A small network was trained on invented records. Each row is its activation on one of them, seen along a few directions.
After each row come some of the record's fields: NIR, GIB, BASAN, ZAKOM, FUNE, DESO.
A field that a record lacks is written absent.
The largest differences between rows may come from other fields.
Random noise pushes rows far along 4 fixed directions. That doesn't count. These rows show it; they differ only by the noise:
[  25 -149  183   43   11  401 -137  264 -210  192  -92 -104   36 -258
 -250  340    4  -27 -109  364  507  -25 -335]
[ 193  138  -72   96  -98   22   97 -199  -42  -50 -215   51 -435  104
 -367  -84   76  160 -139 -117    2    7   86]
[  96  182    4  158 -227   27  156  -61 -206   43  -21  112 -323  138
 -234   -4  317  210 -267   24   16  123   39]
[ 218  -55 -255  322 -296  100  -34  191  -45  -81 -308 -365    4  174
   82   98 -158 -231   66 -120  458  149   15]
[  -7 -182  225 -276  198  125 -383  322 -139  336  165   66  563 -153
  468  291  -67 -117  124  415  155   15 -182]
[ 125   97    2 -164   31 -188 -122  -65  -40  121   74  198  104  180
  320  -68   74   73   33    5 -255   76  173]

[ 210 -267  -48 -177  371   33 -255 -233  295    1 -347  -85  -21 -209
 -192    6 -450 -141  348  -92   78 -322  -58]
NIR=popu GIB=diben BASAN=morum ZAKOM=absent FUNE=absent DESO=tusug
[ -18  191    6 -198   78   76  -33   22  122 -236 -359 -178   -9  180
   -5 -152 -486 -189  112    2  104   75   86]
NIR=ves GIB=rak BASAN=absent ZAKOM=fomib FUNE=gofid DESO=zuled
[ -57  216 -318  360 -425 -321  260   16 -160 -111  234   54  -32  485
  345 -200  475  105 -217 -267 -301  316  253]
NIR=bim GIB=rak BASAN=govu ZAKOM=fomib FUNE=sov DESO=zuled
[  66  -35 -122 -241  352  -54 -185  -73  273 -135 -263   19  -25  102
  -67 -190 -358  -80  213 -183 -216 -163  105]
NIR=fupa GIB=rak BASAN=govu ZAKOM=fomib FUNE=gofid DESO=zuled
[ 101  158  304 -395  453  150  -49 -326    3  -35 -339  293 -333  -55
 -598 -167 -217  221 -117  248 -152 -160  -14]
NIR=bim GIB=diben BASAN=absent ZAKOM=absent FUNE=absent DESO=zuled
[-143  133 -219  383 -181  178  275   53   -6 -338 -226 -204 -405  150
 -523 -129   54   14 -295 -153  203   99  -43]
NIR=ves GIB=rak BASAN=absent ZAKOM=fomib FUNE=sov DESO=zuled
[ 141  142  127    8 -277  -68   24   96 -227  119   69   15  214  181
  427   83   53  -16  -65  179  131  268   93]
NIR=popu GIB=diben BASAN=absent ZAKOM=absent FUNE=absent DESO=tusug
[ 176   81   62   43  -81   -3  119 -136 -103   16  -76  129 -255   68
 -233  -31  124  185 -143   -9  -27   11   31]
NIR=bim GIB=diben BASAN=govu ZAKOM=absent FUNE=absent DESO=tusug
[ 252 -140   14  131   82  130  -60   40 -164  112 -175   83  -50   33
 -221   83  156   76 -107  130  119  -13 -106]
NIR=bim GIB=diben BASAN=govu ZAKOM=absent FUNE=absent DESO=zuled
[ -68  270 -100  353 -394   18  428 -103 -121 -248  -88  -82 -470  213
 -387 -132  236  156 -346 -151   75  196   30]
NIR=ves GIB=rak BASAN=govu ZAKOM=poza FUNE=sov DESO=tusug
[-390  -73  231 -202  219  177 -121  331 -109  171  207  112  379  -85
  107  159  122  -58  -26  422   13  -36 -303]
NIR=ves GIB=rak BASAN=morum ZAKOM=fomib FUNE=gofid DESO=zuled
[  48  -93  259   -4  -62  267 -161  362 -369  246  -21  -85  446  -35
  266  314   -3 -134  -64  538  478  189 -234]
NIR=popu GIB=diben BASAN=absent ZAKOM=absent FUNE=absent DESO=zuled
[ -27   53 -482  416 -200 -135  335 -247  291 -397 -150 -191 -616  139
 -496 -272   62   40  -46 -656 -145  -93  176]
NIR=ves GIB=rak BASAN=govu ZAKOM=lenil FUNE=sov DESO=tusug
[-269  -76  161  -85  123  204   47   54    9   61  267   69 -148 -385
 -363  143  125  155 -145   96   -4 -173 -238]
NIR=ves GIB=rak BASAN=govu ZAKOM=lenil FUNE=sov DESO=tusug
[  68 -104  105 -189  418   59 -239   31  -21  111  -99  234  133   25
 -110    1  -12   53  -20  253 -101  -97  -66]
NIR=bim GIB=diben BASAN=absent ZAKOM=absent FUNE=absent DESO=zuled
[-138   56 -113 -251  221 -360 -150  -17  256  -31  198  192  264  201
  447 -213  -30  -52  202 -180 -496  -37  257]
NIR=ves GIB=rak BASAN=morum ZAKOM=fomib FUNE=gofid DESO=tusug
[ -82  -42    2   -2  -82   89   48   18  177  -56  -17 -251  -18 -228
   24   72 -240 -167  182  -80  153  -83  -63]
NIR=bim GIB=rak BASAN=morum ZAKOM=repub FUNE=absent DESO=tusug
[ 360 -168 -189 -113  210  -93 -306 -126  287  -74 -368 -180   77   11
  119  -36 -550 -221  371 -220  113 -128  160]
NIR=popu GIB=diben BASAN=absent ZAKOM=absent FUNE=absent DESO=tusug
[  63   92  -29  -15  -50 -103  -14  130 -117  -46 -100  -11  255  351
  340 -109  -55 -100   32   63  -46  193  130]
NIR=ves GIB=rak BASAN=govu ZAKOM=absent FUNE=absent DESO=zuled
[ 177  -51   83  -42  -48 -130 -156  119 -171  234  221  179  279   66
  378  110  180   70  -23  119  -38   93  101]
NIR=popu GIB=diben BASAN=absent ZAKOM=absent FUNE=absent DESO=tusug
[ -22  -28 -155 -160   77 -452  -98 -254  264   60  378  191  121  -11
  482 -185   56   57  235 -369 -599 -101  291]
NIR=popu GIB=rak BASAN=morum ZAKOM=fomib FUNE=sov DESO=tusug
[ -48   12 -201  119  -14  140   67   16  285 -340 -455 -381 -207   48
 -316  -89 -459 -272  151 -223  327  -71  -19]
NIR=ves GIB=rak BASAN=morum ZAKOM=fomib FUNE=gofid DESO=tusug
[-108  -65 -301   87  -31  137   56   24  426 -393 -393 -522 -187  -61
 -215  -76 -625 -358  315 -401  288 -151  -44]
NIR=ves GIB=rak BASAN=absent ZAKOM=lenil FUNE=gofid DESO=tusug
[-249    3  -98  150 -184   -8  143   45   83 -145   97 -222    0  -85
    7   12  -31 -122   49 -144  120   12  -56]
NIR=bim GIB=diben BASAN=morum ZAKOM=fomib FUNE=sov DESO=tusug
[-252  167  -94  149 -306  -80  245  -18   91 -194  129 -219 -104   -1
   64  -66  -17  -83    3 -198   17  115   53]
NIR=bim GIB=rak BASAN=morum ZAKOM=fomib FUNE=sov DESO=tusug
[ 219  -44  -25  245 -297  -14  -27  206 -235  150   92  -41  147  100
  248  186  207   -5  -96   71  259  196   42]
NIR=popu GIB=diben BASAN=absent ZAKOM=absent FUNE=absent DESO=tusug
[  97 -303 -242  596 -163  362    9  367 -164  -35 -342 -379  -40   17
 -409  273  116 -201 -102   95  689   32 -329]
NIR=bim GIB=diben BASAN=govu ZAKOM=absent FUNE=absent DESO=zuled
[-410  277  191  -95 -164  -56  223  134 -143   35  395  178   -1   60
   66    7  365  152 -200  161 -209  137  -40]
NIR=ves GIB=rak BASAN=absent ZAKOM=fomib FUNE=gofid DESO=tusug
[ 104   44   16  118 -171   13   35  135 -265   59  -70  -15  148  238
  170   32  122  -23  -78  154  125  191    4]
NIR=bim GIB=diben BASAN=govu ZAKOM=absent FUNE=absent DESO=zuled
[ 141  133   99 -242  214  -66  -92 -116  -29  -45 -229  151   71  239
   62 -185 -207    9   22  120 -150   57  154]
NIR=bim GIB=diben BASAN=absent ZAKOM=absent FUNE=absent DESO=zuled
[   4   26 -111 -175  294  -35  -29 -239  391 -258 -347  -36 -258   18
 -329 -241 -408  -79  187 -262 -129 -229   96]
NIR=ves GIB=rak BASAN=morum ZAKOM=fomib FUNE=gofid DESO=tusug
[ 274  -30  -16 -133   26 -128 -244   66  -79   76 -180  -54  450  266
  596  -28 -290 -209  223   95   69  158  174]
NIR=popu GIB=diben BASAN=absent ZAKOM=absent FUNE=absent DESO=zuled
[-186  136 -162   -6   50 -183   25   53   79 -174  100   66  133  291
  260 -232   33  -26  -58 -117 -308  133  168]
NIR=ves GIB=rak BASAN=absent ZAKOM=fomib FUNE=sov DESO=zuled
[-103    6  112   50  121  137   52   91 -132   78   50  231 -139   -9
 -376   12  362  185 -265  172  -55  -51 -126]
NIR=ves GIB=rak BASAN=morum ZAKOM=fomib FUNE=gofid DESO=zuled
[ 250  -97  -92  244 -307   -2   28   56  -60   72  -57 -190    0   14
  141  117  -14  -80   77 -106  252   62   25]
NIR=popu GIB=rak BASAN=govu ZAKOM=absent FUNE=absent DESO=tusug
[  10  124   86 -308  191 -158    3 -417  193   14  -20  234 -293  -82
 -197 -168  -74  178   93 -126 -368 -199  111]
NIR=popu GIB=rak BASAN=morum ZAKOM=fomib FUNE=gofid DESO=tusug
[ 163  -92  267 -402  281  -27 -314  -19 -135  304   42  229  409  -49
  395   92 -114   18  142  341 -111  -26  -27]
NIR=popu GIB=rak BASAN=govu ZAKOM=absent FUNE=absent DESO=zuled
[-222  229  218  -20  -69  168  224  -46 -243  -42   87  143 -216  -18
 -324  -48  209  224 -373  228  -11  104 -106]
NIR=bim GIB=diben BASAN=absent ZAKOM=fomib FUNE=sov DESO=zuled

Here are new rows. What are their fields?
[ 211 -170 -194   25  356 -102 -154 -175  186  -50 -286  114  -65  124
 -199 -159  -41  -18  121 -142 -197 -172   73]
NIR=bim GIB=diben BASAN=morum ZAKOM=absent FUNE=absent DESO=zuled
[-249  424 -107   49 -291 -346  344 -126   41 -210  181  107 -191  388
  142 -296  264   97 -107 -241 -410  211  293]
NIR=ves GIB=rak BASAN=morum ZAKOM=fomib FUNE=gofid DESO=tusug
[-317  246  -35  232 -347 -172  351   -2 -127  -61  364  110  -74  184
  123  -87  504  136 -274  -30 -213  218   48]
NIR=bim GIB=diben BASAN=morum ZAKOM=fomib FUNE=sov DESO=tusug
[ 144 -251  108 -358  637   -3 -371 -138  110  198  -92  317  134 -140
 -123   -1  -97   79  164  167 -285 -294  -91]
NIR=bim GIB=diben BASAN=govu ZAKOM=absent FUNE=absent DESO=zuled
[ -26 -143 -287  -29  192   28 -175   82  345 -268 -451 -371  151  133
   52 -130 -601 -418  403 -231  167 -124   14]
NIR=ves GIB=rak BASAN=morum ZAKOM=fomib FUNE=gofid DESO=zuled
[ 144   77  103  107 -255 -134   12  132 -319  247  321  226  163  143
  342  130  447  172 -210  164  -34  235  101]
NIR=popu GIB=diben BASAN=absent ZAKOM=absent FUNE=absent DESO=tusug
[  46 -177  160  -69  112   78 -176  203 -154  258  198  145  231 -153
   86  236  171   68  -29  240   68  -42 -155]
NIR=bim GIB=diben BASAN=govu ZAKOM=absent FUNE=absent DESO=tusug
[ -11  -40  124   22  -73    4  -75  300 -336  207  146   95  453  194
  413  119  240  -35  -73  332   70  192  -69]
NIR=bim GIB=diben BASAN=govu ZAKOM=absent FUNE=absent DESO=zuled
[ -19  -47  -49  -33  192  -99  -74  -19   12    9  -85  108  156  184
   68 -102   48  -47   69   70 -158  -25   16]
NIR=bim GIB=diben BASAN=morum ZAKOM=absent FUNE=absent DESO=zuled
[ -67  262  377 -286  175   25   44  -64 -278  127   74  412   -6  129
 -110  -76  233  270 -286  436 -238  113    0]
NIR=bim GIB=diben BASAN=absent ZAKOM=absent FUNE=absent DESO=zuled
[ 151  164 -254  349 -312   -6  219   36  -65 -288 -415 -285 -193  423
 -104 -164 -102 -137  -59 -177  226  233  136]
NIR=ves GIB=rak BASAN=govu ZAKOM=absent FUNE=absent DESO=zuled
[ 330 -270  109  -53  301  237 -279    9 -107  186 -270   80   21 -167
 -288  152 -112   37   -1  219  256 -168 -147]
NIR=popu GIB=diben BASAN=absent ZAKOM=absent FUNE=absent DESO=zuled
[  65  220  108 -202 -144 -128   88 -301  108  -37  110   19 -189 -115
  149 -103 -199   97   32 -151 -187   48  181]
NIR=popu GIB=rak BASAN=absent ZAKOM=fomib FUNE=sov DESO=tusug
[ 266  -48 -278  202 -194 -301  -20  -85   76   24   39  -23  -15  200
  286  -70   94  -17  145 -340 -166   47  253]
NIR=popu GIB=rak BASAN=govu ZAKOM=absent FUNE=absent DESO=tusug
[-177 -178 -164 -269  444 -122 -216 -103  458 -154   24  -24   98 -173
   38 -142 -383 -128  333 -280 -318 -298   24]
NIR=ves GIB=rak BASAN=govu ZAKOM=fomib FUNE=sov DESO=tusug
[-444  143  146    6  -45  114  254    4    2 -120  214    5 -193 -200
 -343   -1  156   99 -195   76  -16  -20 -170]
NIR=ves GIB=rak BASAN=morum ZAKOM=fomib FUNE=sov DESO=tusug
[ 248  181 -105   48 -310 -262   26  -33  -47  -40  -78  -90  181  369
  578  -88 -118 -120  100 -107    6  286  301]
NIR=popu GIB=diben BASAN=absent ZAKOM=absent FUNE=absent DESO=tusug
[ 246 -165 -113   10   74   89 -191   85   24  -57 -411 -266  208  107
  128   21 -435 -277  257   -5  301   -4  -10]
NIR=bim GIB=diben BASAN=govu ZAKOM=absent FUNE=absent DESO=zuled
[-208  124 -103  226 -195  -20  222  104  -48  -60  160   51 -248  114
 -235   -7  389  130 -210  -93  -78   60  -34]
NIR=ves GIB=rak BASAN=govu ZAKOM=fomib FUNE=gofid DESO=tusug
